These are the activations of a small network on made-up records, seen along a few directions, one row for each record.
Each row is followed by the record's values for the fields N, P, D, U, V, H.
A field that a record lacks is written absent.
The largest differences between rows may come from other fields.
In the rows, zero is written as 500.
Random noise pushes rows far along 5 fixed directions. That doesn't count. These rows show it; they differ only by the noise:
[414 415 479 654 363 390 570 740 547 364 334 388 563 427 712 437 477 460
 487]
[522 394 539 629 639 545 468 482 534 553 461 477 518 471 418 445 473 559
 486]
[573 373 421 343 452 534 727 353 436 556 441 411 489 575 742 588 513 540
 405]
[422 420 425 483 347 416 644 590 472 427 397 434 518 484 724 533 510 424
 515]
[452 403 511 631 615 533 419 545 524 481 481 504 558 469 472 446 543 493
 469]
[453 384 376 550 381 497 416 496 540 576 468 505 447 387 328 573 471 565
 634]
[525 398 489 541 538 516 544 436 507 587 454 473 467 471 430 511 444 553
 549]

[579 551 615 602 513 444 539 583 563 513 475 452 396 435 431 465 391 499
 572]
{N: n2, P: p1, D: d2, U: absent, V: absent, H: h10}
[350 477 302 701 285 500 162 743 684 376 493 485 525 398 602 524 702 641
 403]
{N: n2, P: p3, D: d1, U: u2, V: v3, H: absent}
[337 498 362 486 256 360 482 762 490 250 413 472 599 479 813 535 698 357
 423]
{N: n1, P: p3, D: d2, U: u2, V: v3, H: absent}
[348 495 431 372 324 421 621 540 464 429 494 487 430 542 640 657 518 523
 662]
{N: n1, P: p3, D: d1, U: u1, V: v2, H: h10}
[380 452 389 396 301 486 359 567 468 378 503 617 569 462 494 491 573 486
 627]
{N: n1, P: p3, D: d1, U: absent, V: absent, H: h5}
[367 415 301 554 321 533 238 572 705 481 493 528 461 433 407 611 536 630
 561]
{N: n1, P: p3, D: d1, U: u1, V: v2, H: h10}
[575 602 584 522 271 282 739 533 394 560 495 466 433 437 452 573 425 371
 675]
{N: n2, P: p1, D: d2, U: u2, V: v3, H: h10}
[575 454 619 547 712 575 499 536 521 480 468 531 630 558 561 276 445 519
 382]
{N: n2, P: p3, D: d1, U: u1, V: v1, H: h5}
[456 457 393 469 338 502 491 587 588 497 475 479 462 478 591 543 528 521
 471]
{N: n2, P: p3, D: d1, U: u1, V: v1, H: h10}
[399 544 564 577 609 528 335 498 498 554 650 581 450 495 321 545 566 480
 523]
{N: n2, P: p2, D: d1, U: u1, V: v1, H: h10}
[409 474 581 468 630 530 579 457 402 417 574 470 471 562 577 485 521 530
 541]
{N: n2, P: p3, D: d1, U: u1, V: v2, H: h10}
[468 636 502 491 396 337 543 531 491 660 505 540 322 397 255 543 297 380
 838]
{N: n2, P: p1, D: d2, U: u1, V: v1, H: h5}
[474 544 453 359 710 664 513 237 531 576 666 681 491 642 550 548 579 263
 363]
{N: n2, P: p2, D: d1, U: u1, V: v2, H: h10}
[346 642 401 447 457 494 384 487 483 440 627 594 482 565 522 584 734 315
 498]
{N: n2, P: p3, D: d2, U: absent, V: absent, H: absent}
[567 451 407 432 350 555 579 483 540 554 364 431 511 465 617 547 434 572
 386]
{N: n1, P: p2, D: d1, U: u1, V: v1, H: absent}
[559 477 584 548 437 465 440 540 444 523 515 413 553 473 364 507 569 547
 526]
{N: n1, P: p3, D: d2, U: u1, V: v1, H: h5}
[338 540 395 521 335 429 451 568 581 467 401 545 426 449 474 517 460 496
 659]
{N: n1, P: p3, D: d1, U: absent, V: absent, H: absent}
[530 503 337 457 214 481 530 508 535 528 438 472 467 371 375 552 466 579
 567]
{N: n2, P: p3, D: d2, U: absent, V: absent, H: absent}
[555 564 426 634 305 439 563 668 616 497 380 457 519 373 479 453 310 359
 579]
{N: n2, P: p1, D: d2, U: u1, V: v2, H: h5}
[538 555 535 432 707 635 538 279 472 599 611 636 514 631 425 446 509 347
 504]
{N: n2, P: p3, D: d1, U: u1, V: v2, H: h5}
[456 485 497 440 550 554 382 372 511 638 592 613 433 482 244 611 497 517
 581]
{N: n1, P: p2, D: d1, U: u1, V: v1, H: h10}
[595 390 471 405 422 558 408 466 384 531 519 434 527 485 377 565 589 610
 499]
{N: n1, P: p3, D: d2, U: u1, V: v1, H: h5}
[687 476 442 577 377 562 483 455 698 749 432 362 431 430 418 507 382 746
 460]
{N: n2, P: p3, D: d1, U: u1, V: v1, H: h5}
[503 490 518 628 652 564 354 558 574 481 489 531 580 465 338 402 469 461
 546]
{N: n1, P: p3, D: d2, U: u1, V: v2, H: h5}
[389 608 454 383 493 427 507 464 477 509 515 595 417 503 483 563 474 398
 646]
{N: n1, P: p3, D: d2, U: u1, V: v1, H: absent}
[419 489 527 511 637 517 500 564 531 481 403 543 496 486 486 393 393 601
 596]
{N: n1, P: p3, D: d1, U: u1, V: v1, H: absent}
[378 486 334 420 226 446 593 657 535 362 300 491 501 449 728 499 472 461
 548]
{N: n1, P: p3, D: d1, U: absent, V: absent, H: absent}
[524 567 580 475 630 569 489 446 480 581 558 475 549 531 605 508 564 512
 416]
{N: n1, P: p2, D: d1, U: u1, V: v1, H: h5}
[486 362 382 556 367 538 389 602 579 493 314 485 488 335 291 451 320 823
 636]
{N: n1, P: p3, D: d1, U: absent, V: absent, H: absent}
[477 482 584 573 635 486 505 574 540 471 459 514 512 478 588 453 474 524
 469]
{N: n1, P: p2, D: d1, U: u2, V: v3, H: h10}
[672 395 484 490 786 681 405 367 534 518 532 433 543 630 668 444 633 746
 151]
{N: n2, P: p3, D: d2, U: u2, V: v3, H: absent}
[397 416 482 493 496 485 412 558 526 379 454 490 528 492 547 418 409 671
 609]
{N: n1, P: p3, D: d1, U: u1, V: v2, H: h5}
[499 591 522 457 660 573 531 305 508 678 480 700 389 462 186 480 331 393
 702]
{N: n1, P: p2, D: d1, U: absent, V: absent, H: absent}
[531 382 340 426 316 524 500 517 569 402 387 372 565 549 691 559 497 760
 342]
{N: n1, P: p3, D: d2, U: u1, V: v2, H: absent}
[425 545 626 480 368 320 664 699 374 301 486 426 477 522 683 514 524 365
 521]
{N: n2, P: p1, D: d2, U: absent, V: absent, H: h10}
[529 452 500 557 558 545 483 498 503 507 454 457 543 406 320 435 387 551
 621]
{N: n1, P: p3, D: d2, U: u1, V: v2, H: h5}

Here are new rows. What are their fields?
[370 488 331 377 432 538 520 549 497 388 422 557 453 522 710 482 508 506
 508]
{N: n2, P: p3, D: d1, U: absent, V: absent, H: absent}
[599 488 563 655 365 402 590 677 673 561 247 287 443 393 637 417 231 704
 508]
{N: n1, P: p2, D: d1, U: u1, V: v1, H: h5}
[473 540 648 589 626 355 477 515 557 498 522 485 440 520 493 491 459 554
 521]
{N: n1, P: p3, D: d2, U: u2, V: v3, H: h10}
[491 536 512 495 646 559 573 471 510 535 434 589 444 490 411 400 371 539
 604]
{N: n2, P: p3, D: d1, U: absent, V: absent, H: absent}
[584 464 546 476 585 517 674 443 540 636 321 448 394 468 439 423 232 712
 650]
{N: n1, P: p3, D: d1, U: u1, V: v1, H: absent}
[402 594 488 573 452 430 504 526 516 512 497 567 430 476 518 487 489 338
 551]
{N: n2, P: p2, D: d1, U: u2, V: v3, H: absent}
[522 473 553 604 591 534 545 614 606 456 330 421 564 516 672 354 440 579
 366]
{N: n1, P: p3, D: d1, U: u1, V: v1, H: absent}
[476 542 519 442 210 351 703 489 472 605 403 348 418 396 526 559 331 506
 644]
{N: n1, P: p2, D: d1, U: u1, V: v1, H: h5}
[399 504 501 554 330 407 600 685 569 339 429 402 472 484 773 462 531 392
 457]
{N: n2, P: p3, D: d1, U: absent, V: absent, H: h10}
[605 469 479 342 488 531 567 439 431 533 550 544 598 523 467 464 500 511
 474]
{N: n2, P: p3, D: d2, U: u1, V: v1, H: h5}
[589 533 584 518 591 477 548 506 506 576 500 412 494 576 528 438 487 483
 419]
{N: n2, P: p3, D: d2, U: u1, V: v1, H: h5}
[473 506 324 490 307 494 414 598 578 505 461 509 490 410 426 526 520 475
 519]
{N: n2, P: p3, D: d2, U: u1, V: v1, H: absent}
[439 564 292 423 316 592 373 367 493 643 661 636 444 458 290 708 539 391
 642]
{N: n2, P: p2, D: d1, U: u1, V: v2, H: h5}
[478 637 668 474 493 402 856 538 374 418 417 494 573 594 773 445 412 180
 557]
{N: n1, P: p2, D: d1, U: u1, V: v2, H: h5}
[484 538 500 397 579 544 691 422 415 540 450 609 471 554 459 451 424 368
 563]
{N: n2, P: p3, D: d1, U: absent, V: absent, H: absent}
[621 535 525 479 470 454 594 404 444 605 540 544 449 480 411 532 474 369
 529]
{N: n2, P: p1, D: d2, U: u2, V: v3, H: h10}
[667 404 544 449 524 620 582 515 434 449 369 461 604 472 660 396 431 597
 396]
{N: n1, P: p2, D: d1, U: absent, V: absent, H: h5}
[438 507 331 375 247 533 417 393 583 553 615 560 369 400 439 640 538 491
 564]
{N: n2, P: p2, D: d1, U: absent, V: absent, H: h10}
